A small network was shown many inputs. Here are its activations along a few directions, one row for each input.
In each table, some parts of the input vary, and every possible input appears once, in random order.
A made-up example of a description, with smaller parts first: values(2) and (point or ring(11) or (ring(5) and line(6))).
Shared parts are said once, and a part with two or three values counts as separate values.
(in the rows, 128 means zero)

Other details of the inputs shift rows strongly along two fixed directions, in all tables alike. That doesn't count.

A family of inputs:
r1: [126 131 190 142 143  89  95 224 184 127 146  92 136 130  89 221]
r2: [122 121 202 145 117  74 110 220 168 137 147  70 147 132 108 212]
r3: [115 101  99  93 126 231  76 115 140 106 121 118 131  81 190  65]
r4: [101 126 203 146 125  59  90 210 142 135 143 134 164  94  80 216]
r5: [143 172 119 134 165  92 185 113  96 111  92 176 102 167  80  86]
r6: [139 135 172 118 111  92 128 186 190 114 157 104 146  89  93 203]
r7: [116 109 138 118 121  97  95 154 179 121 144 111 149  84  89 189]
r8: [127 152  93 119 122  80 187  70 117  72 114 139  96 146  69 102]
r9: [116 132  96 144 130  90 186  71 103  84 138 172  98 161  96 121]
r10: [127 140  96 130 146  88 163  71  91 101 133 185 114 175  85 119]
r11: [155 156 100 132 123 106 202  84 125  82 125 161 101 146 100 110]
r12: [140 152 109 138 151  89 187 105 109 108  94 112  89 201  95  88]
r13: [136 145 183 136 105 110 112 170 115 179 151 118 166 114 134 187]
r14: [ 93  77 107 131 138 210  56 103  92 106  92 152 111  89 191  58]
r15: [126 148 106 129 149  89 158  84  74 107 109 182 120 164  73 109]
r16: [122  78 105 124 138 205  89 123 153 132 146 161 135  89 192 128]
r17: [126  87 138 113 116 189  84 133  99 152 122 147 166  90 197 106]
r18: [144 136 157 144  88 109 130 151 161 163 162  99 153  96 138 196]
r19: [140 125 195 132 126  70 113 208 147 174 154 122 185 114  95 220]
r20: [ 96  77 122 135 148 184  42 136 121 128 103 142 127  86 165 103]
r21: [117 151 110 138 158  82 157  97  84 109  91 175 109 157  74  92]
r22: [115 164  96 117 131  85 175  82 110  73 119 124 100 161  62  88]
r23: [ 81  73 103 105 114 217  35 125 127 103 123 110 128  95 184  97]
r24: [119 139 188 123 115  94 102 225 182 115 165  81 140 127  87 216]
r25: [119 110 144 141 120 195  73 140 111 166 111 107 126  94 204  96]
r26: [115 101 144 120 136 197  73 152 116 131 108 160 142  78 187  97]
r27: [110 107 165 132 116  97  93 154 132 122 172 153 159 112 115 204]
r28: [152 178 106 135 121 101 207  57  70 133 134 156 103 194 123  93]
r29: [131  76  84  97 121 211  91  97 150 141 108 114 142  74 199  72]
r30: [129  96 127 110 142 204  68 138 115 142 121 169 155  89 178 115]
r31: [136 113 165 128 113 105 128 155 132 145 165 137 162 126 141 176]
r32: [136 130 198 133 119  83 115 201 161 132 187 143 164 116 105 237]
r33: [126 148 188 145 114 103 111 184 125 181 134 111 155 106 134 171]
r34: [ 99 121 186 148 124  70  92 196 155 105 145  95 132 131  81 214]
r35: [130 107  90 105  99 220  99  79 127 148 115 103 127  79 214  69]
r36: [136 175 122 146 127 105 180  99  94 121 105  97  82 194 117  95]
r37: [129 120 186 145 118  85 131 200 183 128 188 133 150 105 107 240]
r38: [144 181 119 143 144  94 181 100  83 160  94 142 109 169 105  86]
r39: [110 149  86 121 142  99 150  95 112  84 111 122  89 186  67  98]
r40: [123 122 101 107 120 202  80 113 142 167 126  82 141  97 181  88]
r41: [134 130 183 125 124 116 108 186 129 132 149 151 161 105 116 187]
r42: [135 153  95 117 138 103 179 107 118 112 109 101  98 195  92  84]
r43: [140 188 106 121 117 106 190  86 111 127 123  90 104 167 100  83]
r44: [117  93 119 126 143 225  75 124 108 111  95 150 108  92 203  56]
r45: [132 115 120 120 124 197  82 112  94 185 119 140 154 104 193 104]
r46: [119 113 172 144  99  65 109 177 177 117 172 122 161  84  83 241]
r47: [122  96 125 129 156 202  69 145 129 129 101 145 118  95 178  87]
r48: [131  92 103  98 129 203  82 125 169 122 122 127 137  68 172 110]
r49: [137 170  95 116 149 109 179 110 123  86 112 123  82 196  73  92]
r50: [135 187 107 128 115 103 190  96 100 120 119  88  85 201  99  90]
r51: [138 157 131 136 138  85 192 111  82 123  93 152 115 162 107  77]
r52: [132 122 200 152 138  67 106 225 167 164 138  94 153 115  95 202]
r53: [ 97  58  66 124 137 219  74  68 119 119 127 175 126  91 201  86]
r54: [117  79 125 129 131 210  77 127 106 138  95 127 126  93 214  58]
r55: [114 148 100 141 156  85 159  93 102  81  96 133  80 192  70 102]
r56: [161 149  87 135 128  83 213  75 125 116 116 143 112 161  94 103]
r57: [142 156 119 135 153  85 186 110  91 136  89 154 117 166  98  78]
r58: [133 158 101 118 124 104 191 100 104  95 110 103  92 196 100  73]
r59: [120  93 105  99 128 195  78 131 155 147 123  92 154  88 176  89]
r60: [127  78  96  97 106 211  98  98 140 128 113 113 140  71 208  71]
r61: [142 139 147 123 107 109 119 156 178 172 148  78 150  96 120 183]
r62: [147 140  92 141 141  85 216  80 117 122 131 154 106 180 104 108]
r63: [116 101 103 128 131 225  65 110 118 160 101  94 116 120 216  78]
r64: [133  73  93 117 102 211 102  91 133 131 122 136 145  74 217  84]
r65: [130 109 185 148 107  70 140 194 176 151 184 112 163 111 117 232]
r66: [162 162  79 131 141 102 211  68 125  89 115 168  94 162  85  98]
r67: [131 135 186 156  98  79 135 184 169 175 190 100 155 114 124 240]
r68: [140 128 186 132 134  83 108 200 171 145 182 145 166 119  96 238]
r69: [129  72  99 110 131 211  82  96 112 154 131 159 154 106 217  88]
r70: [104 123 132 115 132 107  89 154 165 118 144 100 147 105  84 162]
r71: [149 166  93 149 132  93 212  70 110 146 136 142  98 183 111 116]
r72: [131 103 118 122 120 197  77 109 116 183 147 139 154 107 207 125]
r73: [163 175  88 143 120  92 209  65 117 139 122 131 104 165 101 111]
r74: [123 150 118 129 134  89 165  85  65  94 113 181 118 160  82 107]
r75: [122 132 203 142 128  89 101 225 175 114 151  91 134 126  97 220]
r76: [124 144 152 127 114 120  98 180 161 169 149  60 138 139 119 178]
r77: [142 172  98 113 128  89 212  83 110  96 112 107 103 177  84  64]
r78: [122 103 113 136 137 218  67 116 107 174  96 117 120 100 212  67]
r79: [135 139  68 135 134  96 181  50 112  86 112 168 101 150  83 100]
r80: [143 177  93 111 152 104 187  99 133  90 115 126  98 169  67  84]
Description of these inputs: values(2) and line(4) and ring(10).
The inputs of r4 and r33 match in every part but the line(4) part. If r23 is changed in the same way as r4 into r33, which row does it become?
> r50
The inputs of r20 and r78 match in every part but the line(4) part. If r7 is changed in the same way as r20 into r78, which row does it become?
> r61
The inputs of r62 and r71 match in every part but the line(4) part. If r31 is changed in the same way as r62 into r71, which row does it become?
> r28
Which other rows does r11 become when the ring(10) part takes its other values? List them by row number.
> r3, r6, r24, r26, r32, r37, r41, r44, r75
A walk changes only the line(4) part. It starts at r63 and steps to r12. List the rest of the walk in order.
> r1, r55
Which other rows does r35 become when the values(2) part takes its other values? List them by row number.
> r61

A family of inputs:
r81: [116  94  89 107 115 165 110  99 118  98 128 140 128 126 140  95]
r82: [ 93 109 114 131 126 161  90  95 108 118 135 140 133 105 149 110]
r83: [103  92 138 131 127 179  70 152 131 109 107 136 121  95 163 133]
r84: [103 116  85 120 134 143 143  54  84  80 108 147 109 161 132  55]
r85: [139 142 144 138 110  74 173 143 128 114 164 157 132 149  88 173]
r86: [137 135 141 116 116 185 121 137 103 168 121 113 140 122 188  88]
r87: [125 125  74  92 145 149 154  68 112  89 106 153 109 144 125  68]
r88: [132 145 171 120 133  79 131 184 180 101 155 120 132 115  78 206]
r89: [143 140  93 124 118 158 160  91 125 110  98  97  92 125 163  55]
r90: [144 153 145 143 152  52 189 135 104 122 133 167 111 162  81 133]
r91: [119 110 147 100 114 186  65 171 133 166 121  69 160  99 178 114]
r92: [111  87 137 121 119 174  57 170 171 172 148  67 150 119 180 161]
r93: [145 157 129 126 115  67 201 123 141 129 118  75 118 155  79 123]
r94: [146 143 172 122 128  66 135 164 165 136 160 133 157 113  78 225]
r95: [124 152 151 149 128  63 187 115 101 103 151 157 124 166  89 150]
r96: [130 126 157 131 144  66 127 194 170 124 141 117 162 125  68 192]
r97: [128 158 134 142 150  58 162 124 120 126 125 147 108 153  54 131]
r98: [120  87 163 110 118 170  73 173 171 150 163 148 173  64 178 182]
r99: [ 98  92 121 121 124 148  82 137 122 118 105 137 136 115 147 124]
r100: [143 131 144 115 112 179  83 142 115 177 120  95 154 104 184 114]
r101: [128 105 128 130 148 168  91 158 156 107 119 137 136  96 144 125]
r102: [123 151 162 122 129  67 128 171 175 135 163 125 149 108  65 214]
r103: [135 123 106 135 131 174 144 104 116 160 134 120 111 160 184 100]
r104: [124 121 179 116 111 186  55 203 157 158 132  66 151  85 176 146]
r105: [ 89  85 148 133 119 167  38 173 142 155 130 129 157  63 160 177]
r106: [101 103 129 131 127 168  87 116 120  86 130 134 120 111 160 109]
r107: [144 128  82 131 155 158 176  79  95 111 102 188 117 146 146  55]
r108: [156 149 141 144 147  72 160 141 138 129 129 150 145 140  74 167]
r109: [145 182 125 149 136  77 189 124 141 116 130  93  78 210  85 132]
r110: [124 113  84 114 159 137 145  77  88 101  91 155  97 154 121  44]
r111: [119 117 105 135 132 155 151  90  79 116  99 182 109 142 157  85]
r112: [144 132 176 144 139  58 123 167 140 147 143 140 144 125  80 190]
r113: [154 160 155 142 106  69 201 144 144 151 141 102 130 137 112 150]
r114: [124 107 101 120 120 176 115 108 121  82 128 143 106 120 142 100]
r115: [125 137 180 149 118  56 125 151 132 126 163 128 155 130  85 212]
r116: [113 116 107 131 126 177  76 133 146 176 142  88 128 119 181 132]
r117: [118 137 143 115 112 174  67 164 132 180 130  82 154  91 172 121]
r118: [168 179 125 141 111  59 216  91 124 139 116 105 112 162  88 119]
r119: [130 148 139 143 145  81 138 160 157 134 136 137 146 122  68 169]
r120: [149 145  72 134 136 159 157  53  95 146 110 124  93 184 165  69]
r121: [128 118 106 126 157 154 128 100 105  92  97 155  87 135 134  60]
r122: [117 121  72 119 119 163 124  75 103 107 128 157 112 124 134  83]
r123: [145 125  71 121 121 154 155  48  82 100 117 172 107 148 135  75]
r124: [117 102 147 127  95 171  73 161 178 182 140  72 161  53 175 150]
r125: [140 163 126 147 134  57 184 101  90 112 104 162 107 174  71 143]
The inputs of r83 and r125 match in every part but one. If r88 is changed in the same way as r83 into r125, which row does it become?
> r94
What do these inputs look like to the network?
> line(5) and (values(3) or ring(6))
Which other rows does r109 become when the values(3) part takes its other values? List them by row number.
> r89, r104
List by row number the other rows that have the line(5) part in common with r82.
> r97, r102, r105, r116, r117, r119, r122, r124
A walk changes only the line(5) part. It starts at r90 and steps to r112. List the rest of the walk in order.
> r97, r110, r121
Which other rows does r101 become when the line(5) part takes its other values? List them by row number.
> r96, r107, r108, r119
